These are the activations of a small neural network, seen along a few directions. Each row is one input.
Each table varies a few parts of the input and shows all the possible inputs, shuffled.
Descriptions start from the smaller parts, as in this example, which fits no table here: one of 4 places along a line, together with either a single point or (one of 2 separate values, together with one of 5 places around a ring) or one of 11 places around a ring.
Shared parts are said once, and a part with two or three values counts as separate values.

Other details of the inputs vary at random and push rows far along two fixed directions, the same in every table; ignore that.

A family of inputs:
r1: [ 19.4 -20.1 -51.8 -23.7  11.0  -5.3 -28.0  29.3 -27.0   3.7 -22.6 -58.6
  37.9 -19.7 -26.7  -3.5]
r2: [ 19.8 -16.2  23.7 -18.0   8.7  44.6  20.1 -47.6  12.0  11.4   5.5  18.4
 -12.0 -37.0 -22.5 -22.8]
r3: [ 23.5  -3.4  18.4 -19.0  11.2  36.1  24.6 -41.2   9.4   5.2   2.5  23.3
 -10.2 -46.6  -8.6 -14.6]
r4: [-45.7  10.4  -6.3  43.3 -12.6 -19.5   8.2  11.4  15.3 -23.8  37.7  42.1
 -15.8  44.6   3.6  -0.4]
r5: [ 51.7  -3.0  45.8 -46.5  16.2  40.6  11.4 -46.2  -0.3  30.2 -31.6  -9.4
  -3.4 -55.6   6.6  -5.7]
r6: [-24.0  20.0  63.9  31.1 -14.7   5.2  14.5  -4.1  37.1   6.0  35.6  57.9
 -50.4  56.8  12.8   4.5]
r7: [-38.7  25.0  43.9  37.9 -13.7  -6.4  33.1 -36.7  25.2 -15.9  27.8  71.4
 -35.7  21.0  37.7   0.4]
r8: [ 12.1 -13.9 -72.8 -19.3  13.2 -22.1 -15.2  12.4 -36.8 -12.9 -34.3 -53.3
  53.5 -42.9  -3.3   0.1]
r9: [-25.9   9.7 -24.3  26.4 -12.5 -43.3 -25.9  61.2  -3.2 -11.6   6.2 -16.5
   6.0  58.5  10.5  22.5]
r10: [-36.5  26.2  42.6  35.4 -13.3  -3.3  31.5 -28.8  26.8 -14.4  34.6  73.1
 -42.0  23.4  30.3  -0.8]
r11: [ 14.3 -12.6 -71.3 -20.2  12.5 -17.7 -16.4  18.8 -33.8 -11.5 -27.0 -49.0
  46.6 -39.9  -9.6  -0.6]
r12: [-36.4   6.1 -45.8  31.3 -11.0 -44.2 -17.5  49.0  -9.4 -25.4  11.5  -9.5
  13.9  39.9   7.1  13.3]
r13: [-19.2  18.6  16.7  19.5 -10.1 -20.9  -1.2  17.5   8.0  -5.0  10.4  16.8
 -15.9  37.0  24.4  13.8]
r14: [ 32.0   1.2  38.9 -28.6   9.4  32.8  20.1 -49.4   1.1  16.9 -18.6   6.7
  -5.1 -48.2   9.3  -7.2]
r15: [-31.5   8.2 -35.4  29.6 -13.3 -43.3 -20.7  55.3  -7.6 -19.2   9.4 -14.5
  11.6  49.5   6.7  19.0]
r16: [ 32.2 -22.5   2.9 -30.0   7.7  27.3 -10.6  -7.5  -6.5  22.8 -18.5 -34.4
  10.1 -22.9 -29.4  -8.6]
r17: [ 34.1   2.4  38.5 -30.9   9.7  36.0  19.0 -41.8   3.8  18.4 -11.8   8.8
 -11.5 -45.5   2.3  -8.0]
r18: [-30.6  -2.4 -20.8  29.6 -15.2 -37.1 -30.2  56.5  -0.5  -4.6   8.8 -19.7
   2.3  70.4  -3.9  15.9]
r19: [ 33.0  -5.5  44.4 -26.6   9.1  43.9  12.4 -32.8  12.3  24.9  -2.5   7.8
 -17.2 -27.0 -17.2 -12.1]
r20: [ 16.4 -28.1 -51.0 -21.2   7.8  -3.3 -29.1  24.9 -26.0   4.9 -22.9 -61.5
  37.1 -15.8 -30.0  -5.3]
Description of these inputs: one of 4 places along a line, together with one of 5 places along a line.
Question: Changing only the place on the line of 4 turns r11 into r10. The same change can be made to r3. Which row results?
Answer: r12
Question: Which other rows does r15 become when the place on the line of 5 takes its other values? List them by row number.
Answer: r14, r16, r17, r19
Question: A walk changes only the place on the line of 4. It starts at r2 and steps to r20. List the rest of the walk in order.
Answer: r16, r18

A family of inputs:
r21: [ 18.3 -21.0 -32.9 -26.8   3.6   2.5  -6.3  -7.0 -29.0   6.4 -31.8 -51.2
  48.6 -33.0 -23.5  -6.2]
r22: [-42.3   3.6  37.1  31.3 -12.4  -1.6  19.0 -41.7  13.2 -12.6  20.8  48.6
 -29.6  28.4  31.0  -8.1]
r23: [ -2.6   4.2 -50.0   8.5  -6.1 -26.0  -2.5  40.9 -21.3 -27.5  -1.4 -27.9
  31.6  -0.7  -5.8  19.8]
r24: [-39.2   3.1 -23.1  31.2 -23.6 -33.5 -11.5  36.0  -1.1 -23.0  15.9  -8.3
   0.2  25.1   9.2  11.3]
r25: [ 20.1   0.4  20.0 -16.6  18.3  26.1  17.9 -61.4  -7.0  13.6 -22.6  12.8
   0.3 -54.6  17.5 -19.4]
r26: [-10.1   2.5 -62.7   8.2  15.6 -36.6 -19.1  41.3 -15.4 -18.9  -4.8  -9.2
  30.0  -0.1  -0.9   1.9]
r27: [ 28.0 -28.2 -43.9 -27.6  22.9  16.7 -22.5  19.2 -10.2   4.9 -14.6 -36.2
  32.5 -32.9 -38.6  -9.8]
r28: [ 33.8 -14.0  63.6 -19.6   0.1  43.3   0.4 -31.6  15.1  40.6  -8.7   1.9
 -31.4 -10.8 -21.1  -8.4]
r29: [ 44.3 -23.6 -28.7 -45.5  25.6  29.5 -13.2  -3.9  -9.6   7.0 -21.8 -25.6
  22.5 -53.6 -30.3 -12.6]
r30: [ 35.4   3.3  63.6 -27.7   2.5  32.5  15.7 -38.3  10.9  29.4 -15.9  11.5
 -28.2 -20.5   1.6   2.7]
r31: [  8.5  -1.5 -13.7   5.4   4.8 -22.1  -9.2  34.3   5.8  -2.3 -20.1 -27.5
  20.2  23.9  11.1  23.4]
r32: [-27.9   8.0 -39.1  25.9   1.2 -33.7  -8.2  38.3   2.8 -26.2  13.7  13.3
   9.1  24.3  -1.8   7.5]
r33: [ 35.9  -6.3  23.5 -20.0   4.8  51.7  22.1 -28.5   4.9   7.3   2.1   2.2
  -1.0 -46.0 -24.9  -1.0]
r34: [-18.2  12.7  10.3  28.3 -19.3   0.1  18.8   4.0  11.2 -25.7  34.7  36.2
 -16.7  21.4  10.7  14.0]
r35: [ -8.6 -17.5 -23.2   6.7  -3.3  -1.0 -10.9   4.3 -15.9   1.8  -8.9 -33.3
  31.0   2.8 -26.9  -3.6]
r36: [ -8.8  -9.1 -61.4   2.9   1.1 -31.1 -16.7  33.8 -11.1  -9.5  -1.4 -25.4
  13.6  14.0 -15.3  -2.4]
r37: [ -1.4   9.4 -16.9  -4.4  -0.7 -29.7 -23.6  25.5 -17.8   6.2 -21.5 -20.4
   9.5  18.1  17.5  20.6]
r38: [ 21.5  -0.7  30.6 -25.9  -3.1  34.4  18.0 -39.1   6.0   7.4  -6.2  10.6
 -20.6 -56.3   9.1 -10.0]
r39: [ 26.6  13.0  16.9 -22.7  11.3  23.8  21.5 -40.8  -0.3   8.4 -15.9  14.3
 -10.6 -67.8  18.7  -8.5]
r40: [-39.5  11.8  31.5  30.4  -8.1  -9.6  25.7 -38.4  11.2 -14.1  12.4  46.1
 -21.5  19.4  28.6  -3.5]
r41: [ 19.9  15.2  25.8  -4.9   5.1  23.0  35.9 -33.5   6.4  -6.7  11.6  36.7
 -12.3 -35.1  11.2   1.9]
r42: [-26.4   3.5 -47.2  21.0  -2.1 -40.9 -13.5  24.1  -1.3 -15.3  14.7   9.3
  -1.0  30.2   6.3  -7.6]
r43: [-23.9  21.4  66.4  28.5 -15.0  18.2   9.7   1.5  27.5  10.5  42.8  47.7
 -48.0  47.7  -6.7  -8.0]
r44: [-26.7  34.3  17.3  18.5 -14.4 -24.2  -1.7  36.5   1.1 -10.0  22.7  14.7
 -11.0  46.1   7.6  11.3]
r45: [-34.1   3.7 -31.7  24.5 -12.3 -38.8  -6.9   8.6 -14.3 -17.9   5.6  -2.6
  28.8  29.5   9.0   0.3]
r46: [ 59.5 -26.8  32.9 -34.9  17.7  46.4  -4.6 -20.6  18.5  35.3 -30.3 -30.8
   4.3 -30.4 -28.1  -7.6]
r47: [-10.2   8.0 -35.5  -0.1  -7.3 -27.3  -4.0  21.2 -14.8 -17.0 -14.3 -24.4
  12.7 -19.9  11.0   9.3]
r48: [-25.2   0.1  32.7  22.1 -15.5  11.0  22.3 -34.3  11.1  -1.8  20.4  35.2
 -15.2  20.3   1.3  -8.3]
r49: [-38.8 -23.2 -44.7  17.0  -5.7 -35.8 -28.0  20.2 -22.3 -18.1  -7.6 -41.4
  33.5  29.8   1.6   2.0]
r50: [-14.1   8.7  65.2  28.4 -10.9   9.0  18.4 -12.3  48.7   4.4  27.0  55.7
 -45.4  53.6  28.1   7.3]
r51: [ 46.9  -7.7   5.3 -57.1  14.5  31.4 -21.6  11.9 -25.4  29.5 -17.3 -52.1
  12.7 -34.4 -24.7 -12.3]
r52: [ 45.9  13.2  -3.8 -56.9  25.5  18.7 -15.6   1.5 -28.8  22.9 -27.5 -39.9
  23.8 -50.3  -5.2  -5.5]
r53: [-13.8  25.1  52.4  27.2  -1.0  -7.7  24.8 -17.8  42.1  -0.5  17.1  62.1
 -30.4  35.4  46.5  14.6]
r54: [-33.7   0.7  -4.2  27.7 -21.8 -37.0 -27.3  46.0  -4.5  -1.2   9.9  -7.0
 -16.4  71.2  14.7  19.7]
r55: [ -5.8 -18.3 -54.1   4.4   4.3 -13.9 -22.8  32.8  -6.9   0.1   4.7 -30.5
  11.6  15.0 -28.4  -5.7]
r56: [  7.1  -8.0  21.7  -7.2   3.7  32.1  19.5 -32.7  20.5  12.3  16.5  34.7
 -37.4  -9.9  -9.9 -19.1]
Question: What is each input in this table made of?
Answer: one of 4 places along a line, together with either one of 3 separate values or one of 6 places around a ring
Question: Changing only the place on the line of 4 turns r30 into r37. The same change can be made to r23. Which row results?
Answer: r41
Question: A walk changes only the place on the line of 4. It starts at r53 and steps to r31. List the rest of the walk in order.
Answer: r50, r46
Question: Which other rows does r50 become when the choice among 3 separate values takes its other values? List them by row number.
Answer: r51, r54
Question: A walk changes only the place on the ring of 6. It starts at r29 and steps to r34. List the rest of the walk in order.
Answer: r38, r22, r48, r56
Question: Which other rows does r52 become when the place on the line of 4 takes its other values? List them by row number.
Answer: r43, r44, r51

A family of inputs:
r57: [ 50.5 -31.6  -9.0 -47.0  22.4  18.6 -20.7 -16.0 -15.2  32.4 -50.4 -55.2
  28.4 -41.4 -15.2  -9.3]
r58: [-26.3  23.6 -21.2  17.6 -17.8 -30.4   2.1  25.3 -23.3 -27.4   5.7  -6.9
  13.9   5.9  20.1  18.1]
r59: [ 53.9   0.7  89.0 -45.0   1.8  60.6   9.0 -30.4  13.8  46.4 -12.5 -10.1
 -27.6 -25.0 -14.8  -1.0]
r60: [-26.2  -1.6   7.8  29.9  -7.1  -2.7  -1.7  18.8  27.5  -3.7  34.1  32.4
 -25.7  54.5 -16.2  -3.2]
r61: [ 43.4 -28.1 -35.0 -46.5  21.3  33.7 -10.5 -10.1 -21.1  14.2 -20.9 -44.7
  28.4 -63.3 -43.1 -21.4]
r62: [-34.3   7.4  17.9  29.5 -16.6  15.7  33.7 -33.6  13.0 -21.7  39.8  51.8
 -22.4  -1.9  -6.3 -13.6]
r63: [ -7.5   9.9  29.8   8.1   6.1   9.2  37.3 -62.7  17.8  -6.2   5.0  55.5
 -18.0 -24.6  29.3 -10.6]
r64: [ 23.9   3.7 -10.0 -18.6   5.1 -11.2 -26.7  45.9 -10.0  15.1 -18.3 -39.9
  10.2  12.1  -2.3  16.1]
r65: [ 24.6  -7.3  32.2 -14.0  14.9  44.2  22.6 -36.0  32.1  13.5  17.2  43.6
 -33.4 -25.3 -18.8 -19.7]
r66: [-31.8  -7.1 -61.7  16.3 -11.1 -44.9 -12.3  11.8 -38.2 -26.0 -19.4 -41.1
  45.3  -0.8  13.2   6.7]
r67: [ 10.6 -30.7 -16.1 -15.7  -1.7  -7.6 -39.0  19.8 -25.2  19.1 -38.5 -75.8
  35.3  13.4 -15.1   3.6]
r68: [-40.7  41.3  -2.8  41.5 -13.6 -40.1  14.6  27.4   8.3 -34.0  30.0  47.7
 -15.4  36.1  40.3  21.8]
r69: [-49.0  30.9 -35.4  42.3 -19.1 -64.1 -18.6  66.8 -11.9 -30.2  17.9   0.2
   5.6  62.4  28.7  28.4]
r70: [ 19.4 -16.0  65.0 -12.4  -4.6  58.4  11.4 -31.8  23.4  29.4  19.7  16.3
 -34.0   4.3 -38.7 -17.9]
r71: [ -3.6 -12.5 -35.9  -5.0   5.7 -22.3 -15.0  -2.3 -21.6  -2.3 -27.7 -32.3
  30.4 -11.4   7.8  -1.9]
r72: [-16.7   4.3 -20.2  18.5   2.4   1.0  16.2  -5.1   8.7 -22.0  26.2  35.3
  -3.8  -7.3  -7.3  -9.4]
r73: [ 25.3   7.5 -26.2 -20.0  11.5 -15.7 -18.6  41.3  -8.5   3.8 -17.7 -28.6
  12.5  -7.1   8.3  16.2]
r74: [-15.7   5.6  31.8  20.6   0.5  -2.3  16.1 -29.2  30.4  -0.4   9.7  51.7
 -29.8  19.4  30.2  -3.0]
Question: What is each input in this table made of?
Answer: one of 3 separate values, together with one of 6 places along a line
Question: Changing only the place on the line of 6 turns r64 into r69. The same change can be made to r60. Which row results?
Answer: r61
Question: Which other rows does r74 become when the choice among 3 separate values takes its other values? List them by row number.
Answer: r65, r73
